These are the activations of a small neural network, seen along a few directions. Each row is one input.
In each table, some parts of the input vary, and every possible input appears once, in random order.
Descriptions start from the smaller parts, as in this example, which fits no table here: ring(8) and (point or ring(9) or (values(3) and line(4))).
Shared parts are said once, and a part with two or three values counts as separate values.

Other details of the inputs vary at random and push rows far along three fixed directions, the same in every table; ignore that.

Rows:
x1: 37; 56; -14; 32; -5; -4; 47; -5; -27; -2; -37; 31; -34; -21
x2: 7; 0; 46; -15; 1; -2; -2; 3; 8; -4; 20; -38; -14; -13
x3: -32; -14; -26; 23; -5; 5; -17; -29; 6; 6; 24; 22; 8; 8
x4: -12; 2; 55; -22; -8; 4; 1; 5; -9; -7; -5; -32; -17; -1
x5: 57; 12; -56; -32; 17; 30; 55; 102; -61; 62; -38; 27; 36; -29
x6: -20; -13; -31; 18; 1; -7; -22; -27; 18; -6; 0; 23; 9; 19
x7: -28; -11; -28; 26; 5; 3; -18; -26; 6; -1; 23; 20; 14; 10
x8: 55; 12; -48; -25; 11; 27; 73; 99; -71; 56; -50; 24; 52; -38
x9: 11; -2; 39; -23; 10; -12; -11; 5; 22; -15; 1; -37; -10; 0
x10: 28; 48; -5; 36; -16; -6; 57; -11; -33; -9; -46; 29; -18; -27
x11: 14; -4; 46; -16; 0; -7; -9; 7; 18; -14; 8; -33; -8; -2
x12: -3; 11; 45; -30; 0; 7; -7; 8; 0; -2; 4; -27; -33; 3
x13: 30; 56; -7; 34; -11; -5; 64; -11; -33; -10; -45; 27; -17; -30
x14: -60; -101; -75; -54; 25; 49; -59; 73; -12; 72; 51; 14; 100; 37
x15: -21; -7; -28; 22; 6; -3; -15; -27; 11; -7; 14; 22; 15; 14
x16: 29; 50; -5; 35; -18; -4; 58; -13; -32; -9; -46; 28; -17; -27
x17: 11; -5; 35; -25; 2; -16; -10; 6; 14; -15; -1; -39; -17; 4
x18: -27; -12; -24; 28; -1; 2; -14; -27; 2; 6; 21; 21; 6; 7
x19: 4; 4; -31; 21; -4; -17; 4; -19; 2; -10; -15; 22; -5; 5
x20: -30; -15; -29; 20; 1; -1; -25; -29; 15; -5; 18; 23; 17; 19
x21: 8; -4; 46; -15; -8; 1; -4; 2; 11; -4; 17; -36; -14; -11
x22: -40; -25; -28; 22; -4; 8; -32; -30; 13; 0; 28; 21; 16; 19
x23: -3; 9; 46; -30; -6; 7; -9; 8; 2; -1; 3; -26; -33; 4
x24: -32; -20; -28; 20; -1; 0; -29; -29; 15; -5; 18; 23; 17; 22
x25: 19; -43; 7; -91; 13; 40; -4; 120; -35; 65; -2; -28; 36; -1
x26: -21; -4; -25; 26; -1; 3; -5; -27; 2; 4; 19; 21; 6; 1
x27: 10; -3; 34; -29; -3; -14; -8; 5; 18; -16; -1; -38; -16; 3
x28: 32; 50; -15; 27; -11; -1; 40; -8; -23; -1; -34; 33; -32; -18
x29: 15; -2; 40; -20; 7; -13; -9; 7; 22; -14; -2; -36; -12; 1
x30: 8; -3; 45; -12; 1; -1; -8; 5; 13; -10; 17; -38; -9; -6
x31: -24; -13; -32; 16; 3; -6; -23; -27; 20; -6; 4; 23; 10; 20
x32: 3; 10; -33; 20; 4; -18; 7; -20; 0; -11; -12; 18; -3; 3
x33: -16; -3; -27; 24; 8; -5; -11; -25; 8; -7; 11; 22; 13; 10
x34: 8; -6; 48; -13; -6; -1; -4; 4; 9; -3; 16; -34; -16; -11
x35: 12; -4; 46; -12; -4; -1; -6; 7; 14; -11; 14; -35; -11; -8
x36: -22; -11; -27; 25; 6; -4; -19; -26; 10; -5; 13; 22; 14; 16
x37: 9; 0; 44; -15; -4; 1; -5; 5; 16; -11; 17; -37; -8; -8
x38: -21; -15; -29; 19; 3; -8; -23; -24; 17; -6; 1; 24; 8; 19
x39: -14; 3; 54; -26; -12; 6; 2; 4; -5; -8; -4; -31; -16; -1
x40: 2; 9; -33; 18; 2; -15; 6; -21; 3; -11; -11; 19; -2; 4
x41: 13; 0; 38; -24; 8; -10; -8; 5; 24; -15; 0; -36; -10; 0
x42: 4; 6; -33; 19; -6; -15; 4; -20; 3; -10; -15; 20; -3; 5
Each input here is: ring(6) and (values(2) or line(5)).
Changing only the ring(6) part turns x41 into x6. The same change can be made to x15. Which row results?
Answer: x24
Changing only the ring(6) part turns x19 into x27. The same change can be made to x34. Which row results?
Answer: x3
Which other rows agree with x2 in the ring(6) part? List them by row number.
Answer: x5, x7, x8, x9, x32, x33
Change only the line(5) part in x17. List by row number the other rows that result.
Answer: x18, x29, x30, x36
Change only the values(2) part in x39. List by row number the other rows that result.
Answer: x23

Rows:
x43: -2; -14; -55; -2; -1; 9; -8; 11; 0; 21; 6; 29; 20; 9
x44: 2; -4; 13; -8; -16; 6; 2; 0; 2; 2; 12; -12; -1; -8
x45: -10; -15; 11; -8; -2; -8; -1; -4; 0; -5; 5; -22; 8; -2
x46: -4; -14; 23; 0; -9; 6; -9; 2; 4; 6; 9; -7; 1; -3
x47: -13; 1; 22; -4; 2; 15; -4; 1; 2; -2; 14; -10; 8; -2
x48: 5; -6; 11; -3; -11; 0; 3; 0; 0; 6; 12; -16; -10; -11
x49: 6; -13; -58; 5; 3; 2; -3; 14; -5; 25; 3; 26; 11; 2
x50: -1; 5; 6; -18; 10; 5; -11; 1; 10; -1; 16; -11; -5; 6
x51: -27; -2; 17; -26; -8; -3; -6; 3; -15; -1; -26; -8; -11; 18
x52: -11; -10; 13; -13; -6; -3; 1; -4; 3; -10; 3; -18; 15; 1
x53: -2; -5; -53; 4; 19; 7; -3; 12; -9; 24; 9; 25; 14; 4
x54: 63; 55; 19; 5; 7; -3; 45; 16; -4; -12; -28; -7; -18; -29
x55: -1; 0; 16; -8; 16; 3; -15; 5; 10; 3; 9; -6; -4; 7
x56: 6; -10; 8; -8; 9; -16; -10; 4; 8; -11; -5; -14; -1; 7
x57: -4; -10; 19; -4; -14; 12; -7; 1; 7; 0; 10; -9; 4; -2
x58: -22; -12; 12; -9; 6; 8; -13; -2; 0; 7; 28; -17; -1; 0
x59: -2; -7; 3; -19; 3; -10; -9; 0; 16; -13; -1; -15; 6; 8
x60: -24; 39; -34; 89; -6; -15; 11; -82; -5; -26; 4; 57; -26; -1
x61: 1; -18; 6; -10; 0; -3; -25; 7; 12; 4; 14; -10; -12; 11
x62: 6; -11; 12; -7; 0; -1; -18; 6; 16; 3; 4; -5; -8; 6
x63: -30; 8; 21; -24; -1; 14; -4; 7; -19; 8; -6; 0; -25; 15
x64: -20; -3; 16; -24; -16; 12; -11; 5; -14; 8; -12; 0; -29; 12
x65: -41; 15; 20; 60; -15; -32; -15; -96; 21; -53; 7; 8; -35; 15
x66: 7; -11; -41; 20; -6; 8; 12; 14; -22; 25; -1; 29; 19; -8
x67: 4; -9; 13; -9; 9; -12; -9; 4; 14; -10; -10; -10; 6; 6
x68: 33; 14; -43; 10; 7; -4; 30; 20; -8; 0; -35; 26; 28; -9
x69: -4; -6; 10; -10; 16; 1; -21; 6; 6; 3; 18; -10; -9; 11
x70: 70; 44; 15; 5; -8; -7; 42; 18; 2; -12; -32; -6; -22; -30
x71: 3; -12; -56; 3; 12; -9; 4; 11; -6; 12; -11; 21; 24; 3
x72: -12; -3; 26; 0; 6; 10; -6; 3; -1; 4; 13; -7; 4; -3
x73: 48; 36; 26; 8; -9; -9; 53; 10; -9; -21; -37; -14; 2; -32
x74: -18; -26; -36; 11; 4; 6; 1; 9; -13; 16; -8; 27; 45; 6
x75: -6; 6; 16; -8; 1; 10; 4; 0; -3; 0; 16; -12; 2; -8
What is each input in this table made of?
Answer: values(3) and (point or (values(2) and ring(5)))
Changing only the values(3) part turns x62 into x67. The same change can be made to x46. Which row results?
Answer: x74
Which other rows agree with x55 in the values(3) part? List them by row number.
Answer: x47, x50, x53, x54, x58, x60, x63, x69, x72, x75

Rows:
x76: -11; 4; -16; -2; 8; -14; 10; 0; -22; 4; -37; 21; -15; 7
x77: 3; -30; 60; -115; -4; 12; -2; 76; -17; 22; -6; -77; 9; 0
x78: 4; 28; -13; -2; 5; 15; 6; -3; 6; -2; -4; 25; 11; 6
x79: 10; 24; -14; 13; 15; 11; -2; 7; 0; -5; -14; 22; 4; 11
x80: 33; -11; -14; 32; -11; -7; 4; 0; 4; 5; 9; 18; 13; -14
x81: 11; 6; -43; 1; 37; -39; 11; -9; 6; -15; 6; -16; 13; -4
x82: -9; -7; -17; 10; -13; -8; 21; -7; -16; 5; -23; 0; 19; -12
x83: 6; 24; -29; 13; 51; -8; 9; -6; 3; -3; 33; -5; 14; -10
x84: -28; 27; 69; -1; 13; 0; -13; -27; 6; -20; 2; -14; -50; 9
x85: 12; -8; -8; 30; -16; -2; 19; 0; -25; 17; 12; 13; 3; -18
x86: -12; 9; -1; 20; 1; 21; 19; -5; -17; 13; 0; 10; 23; -17
x87: 7; -5; -15; 23; -21; 8; 17; -5; -14; 24; 5; 7; -1; -21
x88: -67; -67; 1; -3; 18; 22; -71; -5; 23; 10; 55; 8; 61; 41
x89: 42; -46; -11; -76; 10; 31; -21; 115; -12; 57; 2; -29; 31; 4
x90: -15; 18; 48; -14; -29; -4; -9; -39; 8; -12; 21; -25; -60; 2
x91: 19; -14; -14; 23; -3; -23; 11; -4; 3; -15; -19; 10; 31; -1
x92: 30; -6; -22; 25; -17; 3; 2; -5; 16; 12; 2; 12; 9; -18
x93: -8; 5; 7; 28; 6; 11; 20; -1; -28; 6; 7; 16; 26; -12
x94: 6; 21; -8; 13; 25; 6; -1; 7; 8; 3; -18; 34; 0; 9
x95: 2; 6; -14; 11; 0; 1; 4; 4; -18; 24; -8; 26; -34; -3
x96: -68; -74; -25; -28; -3; 6; -61; -4; 32; -4; 29; -4; 43; 45
x97: 22; 12; -28; -2; -17; 3; 1; -3; 9; 9; 1; 23; -11; 0
x98: 30; 10; -45; 15; 30; -19; 5; -7; 8; 7; 37; -7; -10; -18
x99: -66; -67; -23; -33; 19; -4; -75; 1; 30; 10; 8; 11; 23; 61
x100: 1; -1; -19; 15; -23; 11; 22; 3; -17; 13; 11; 11; -11; -18
x101: 11; 8; -7; 23; 6; 15; 6; -4; 12; 2; -3; 15; 32; -12
x102: -15; -3; -21; 3; -15; -6; 26; 0; -20; -6; -18; 6; 9; -9
x103: -6; 9; -24; -1; -3; -8; 11; 1; -30; -3; -34; 10; -10; 9
x104: -20; -6; 62; 9; -16; -32; -2; -39; 3; -37; 1; -37; -18; -1
x105: 9; 1; 44; 6; -26; -7; -17; -30; 41; -32; 26; -27; -40; -7
x106: 6; 13; -11; 16; 4; 17; 12; 4; 8; -9; 2; 20; 22; -9
x107: 65; 40; 78; -60; 14; 20; 45; 87; -38; 11; -29; -61; -18; -33
x108: -30; 21; 65; 5; -9; 9; 3; -34; 8; -33; 21; -28; -29; -7
x109: -17; 29; -7; -5; 0; 22; 19; -5; -25; 10; -2; 22; 2; -1
x110: 1; -5; 49; 4; -15; -26; -14; -41; 44; -41; -9; -39; -12; 2
x111: -4; 14; 40; -23; -15; -24; -14; -38; 35; -43; -11; -28; -31; 19
x112: 6; 10; -22; 11; -11; 6; 4; 5; -26; 17; -5; 15; -29; -1
x113: 13; 4; -30; 2; 2; -14; -2; 3; 2; -14; -36; 12; 1; 19
x114: 26; 6; -23; 14; 4; -6; -6; 8; 10; 14; -14; 32; -22; 2
What is each input in this table made of?
Answer: values(3) and (point or (values(2) and line(6)))
Changing only the values(3) part turns x114 into x99. The same change can be made to x98. Which row results?
Answer: x81
Change only the values(2) part in x77. List by row number the other rows that result.
Answer: x111
Change only the values(3) part in x87. List by row number the other rows that result.
Answer: x82, x86
Change only the line(6) part in x106. List by row number the other rows that result.
Answer: x78, x79, x88, x94, x101
